A small network was trained on made-up records. Each row is its average activation on records with the value named, seen along a few directions.
Values that are neighbours, or in one group, have similar rows; names and order tell nothing.
In the rows, zero is written as 500.
Strong random noise was added to every row along 3 fixed directions; ignore it. To show where, here is one row again and again, with new noise each time:
616	447	551	670	647	576	582	399	404	504	539	385	440
364	566	398	529	438	621	544	477	641	534	594	479	573
373	549	408	533	422	549	603	435	557	474	557	509	471
658	427	472	520	495	618	465	509	500	547	568	481	530
738	391	574	654	661	592	529	429	370	524	538	388	449


Bevo, 9 values:
t8: 605	423	599	397	717	442	522	505	341	462	506	520	441
t4: 184	528	461	288	459	360	540	515	551	439	449	632	519
t3: 774	496	539	377	397	451	594	498	312	439	441	603	340
t5: 407	604	417	361	288	320	437	647	637	420	439	642	410
t1: 585	444	401	549	496	525	529	449	478	455	436	465	460
t7: 127	615	503	467	453	342	625	430	492	493	441	562	614
t2: 501	528	511	475	493	554	233	681	746	614	536	488	646
t6: 597	495	578	558	470	467	236	635	602	552	525	538	583
t9: 435	462	480	426	275	417	615	401	292	409	364	539	344
The values of Bevo form 3 separate groups.
Which other values are in the same group as t7? Give them in the order they are listed.
Answer: t8, t4
Which other values are in the same group as t2? Give them in the order they are listed.
Answer: t5, t6

Sabe, 9 values:
d8: 672	442	445	412	295	627	501	582	380	556	500	526	563
d7: 223	645	483	311	461	448	487	676	630	465	544	575	621
d4: 625	475	445	463	338	501	683	420	337	446	376	672	432
d9: 328	553	471	303	523	384	481	507	620	468	501	556	594
d5: 222	591	471	766	649	514	564	321	673	540	561	440	396
d6: 954	326	446	291	398	684	334	625	426	696	590	555	538
d3: 466	576	496	637	538	576	411	561	688	516	526	342	520
d1: 450	473	411	475	214	281	553	425	432	230	400	631	211
d2: 672	319	677	499	652	309	439	482	229	454	431	552	452
The values of Sabe form 3 separate groups.
Which other values are in the same group as d2? Give them in the order they are listed.
Answer: d7, d9
Which other values are in the same group as d4? Give them in the order they are listed.
Answer: d8, d6

Kis, 9 values:
m9: 429	626	506	540	548	503	320	660	766	648	618	424	578
m1: 511	490	374	427	393	387	376	575	732	497	515	706	618
m8: 452	519	515	502	527	460	338	520	690	540	463	447	560
m7: 424	580	391	477	256	597	574	515	514	421	526	551	301
m3: 296	665	548	428	642	304	839	300	395	376	395	464	346
m5: 541	321	523	808	665	688	596	346	321	535	460	350	498
m2: 506	500	652	449	610	442	633	383	280	388	399	609	478
m4: 778	327	727	525	709	489	436	594	131	480	562	359	504
m6: 708	408	454	598	465	584	507	457	433	576	509	411	470
The values of Kis form 3 separate groups.
Which other values are in the same group as m1? Give them in the order they are listed.
Answer: m9, m8
Which other values are in the same group as m3? Give them in the order they are listed.
Answer: m2, m4
